These are the activations of a small neural network, seen along a few directions. Each row is one input.
Each table varies a few parts of the input and shows all the possible inputs, shuffled.
A made-up example of a description, with smaller parts first: one of 5 places around a ring, together with either a single point or one of 11 places around a ring or (one of 3 separate values, together with one of 6 places along a line).
Shared parts are said once, and a part with two or three values counts as separate values.
(in the rows, 128 means zero)

Other details of the inputs vary at random and push rows far along three fixed directions, the same in every table; ignore that.

Rows:
r1: [ 40 133 121 162 116 111  98 128  60 183 151 223]
r2: [ 47 144  94 151 127 128  64 154  26 144 138 193]
r3: [165  91 105 133 143 116 115  69 142 114 168 133]
r4: [142 187 126  45 109 152 207 186 172 138  88 153]
r5: [160  74 103 133 152 116 106 101 158 123 162 126]
r6: [138 181 108  62 114 119 210 183 127 157 106 136]
r7: [111 146 215 228  47 171 112 133 143 156 112  38]
r8: [176  89  90 124 164 114 105  78 144  88  99 103]
r9: [155  93 111 118 162 119 118  76 140  89 172 116]
r10: [174  77  88 113 155 109 109 117 127  96 140 100]
r11: [130 155 231 193  65 177 135 147 102 126 126  28]
r12: [124 152 243 220  71 184 127 138 124 130  77  23]
r13: [148 167 127  51 121 147 211 206 156 140 112 149]
r14: [151  73 109 121 168 117 110 106 155  98 165 111]
r15: [ 66 158 122 168 132  65  44 173  57 147 129 204]
r16: [143  87 118 116 166  95 127  69 138 108 168 112]
r17: [159  91 122  98 174 100 117  80 122 107 157 105]
r18: [132 168  82  57 111 130 177 177 143 135  84 169]
r19: [ 43 130 113 186 131 135  64 115  82 169 115 224]
r20: [160 102 134 125 139 132 122  89 183  96 136  75]
r21: [126 190 127  85 120 150 212 164 185 144  83 166]
Description of these inputs: either a single point or (one of 4 places along a line, together with one of 5 places along a line).

Rows:
r22: [170 151 144 116 101 156 183 111 149 136 141 103]
r23: [146 108  48  41 174  74  99 104 118 112 107 181]
r24: [ 75 157 110 158 101 123 104 137 123 146 111 187]
r25: [ 69 135 107 165 111 130 113 146 118 155  93 183]
r26: [ 89 202 102  91 109 119 144 211  90 152  74 181]
r27: [110 104 145 206 120 157  72  97  94 130  98 110]
r28: [ 80 157 124 127 111 113 137 180  46 132 143 156]
r29: [154  63 115 135 173  94 126  58 162 113 162  93]
r30: [ 94 136 170 198 130 127  64  86 112 125 121 109]
r31: [184  75  96 119 142 141  95  76 182  97 164  98]
r32: [108 120 136 205  98 147  57  93 112 133 121 110]
r33: [162 139 151 134 113 127 184 129 200 126  83  78]
r34: [154 141 150  84  90 112 182 137 125 140 130  80]
r35: [166 135 136 109 133 144 153 178 115  93 127  70]
r36: [178  53  90 123 160 144 107  84 175 106 146  94]
r37: [ 69 163 126 150 113 114 107 136 126 144 111 185]
r38: [138  80  65  64 206 101 133  70 116 117 155 213]
r39: [ 64 162 158 131 133 144 107 146 119 144 137 178]
r40: [ 86  78 150 206 114 144  79 123 122 128 137 108]
r41: [168 148 170  93 115 160 171 126 176 102 128 110]
r42: [123  73  63  71 203  96 120 102 168 110 147 200]
r43: [170 125 143 108 121 179 181 141 171 125 109  98]
r44: [ 83 158 151 127 113 138 136 121  84 146 146 186]
r45: [ 82 115 169 195 112 114  88  89 108 135 167 105]
r46: [179 145 164 120 118 151 187 122 173 114  75  86]
r47: [ 76 186 125 109 135 135 165 170 128 168  74 200]
r48: [142  84  63  95 181 126 127  78 115 133 153 183]
r49: [179  79  91 142 151 132 105  69 170 112 110  93]
r50: [143 116 165 212 119  90  51 139  94 145 129 115]
r51: [208 148 163 126 106  93 187 165 159 150 156  94]
r52: [158 127 125 126 103 156 190 129 161 157 129  92]
r53: [142  99  57  78 190  80 115 108  67  98 170 174]
r54: [149 144 162 117 138 135 195 118 165 148 126  86]
r55: [145 121 142  90 103 134 134 156 133 120 122  75]
r56: [102 104 150 175 130 137  65 159  62  88 145  77]
r57: [164 147 129 119  91 150 178 120 164 145 148  98]
r58: [ 95 196 130  97 106 145 159 154 119 143  89 214]
r59: [ 81 183 115  89 105 143 146 233  94 144 112 163]
r60: [135 137 143 149  92 125 158 116 158 135 154 100]
r61: [101 115 146 172 117 111  54 122  73 123 102  76]
r62: [ 68 172 147 100 139 152 170 186 132 165 103 191]
r63: [139 101  36  52 192  69 113 108  96 106 171 189]
r64: [136  98 170 204 120 107  52 164  99 139 166 112]
r65: [180 171 131 106 122 125 167 167 124 107  82  79]
r66: [138  85  40  27 197  91  97 129 124 100 151 168]
r67: [ 87  86 145 210 111 129  99 102 105 147 151 103]
r68: [191  94  90 114 176  91  89  96 122  62 119  75]
r69: [ 75 183 118  71  98 115 183 196  82 174 123 172]
r70: [158 139 139 116  95 142 168 143 202 116 137 103]
r71: [ 94  88 183 185 134 161  80 109  94 115 128 114]
r72: [160 145 168 112 106 135 176 135 209 111 134  85]
r73: [ 87 129 179 188 131 125  85  82  97 139 164 103]
r74: [ 95 165 117 147 108 152 105 130  99 147 102 189]
r75: [183 147 156 106  99 178 172 130 181 115 127  87]
Question: What is each input in this table made of?
Answer: one of 3 separate values, together with either a single point or one of 5 places along a line or (one of 2 separate values, together with one of 6 places around a ring)
Question: Changing only the choice among 3 separate values turns r36 into r49. The same change can be made to r66. Which row results?
Answer: r61
Question: Changing only the choice among 3 separate values turns r40 into r25. The same change can be made to r75. Which row results?
Answer: r74
Question: Change only the place on the ring of 6 in r73. List by row number the other rows that result.
Answer: r22, r44, r45, r57, r60
Question: Change only the choice among 2 separate values in r48. List by row number the other rows that result.
Answer: r22
Question: Change only the place on the line of 5 in r68. List by row number the other rows that result.
Answer: r23, r26, r61, r65
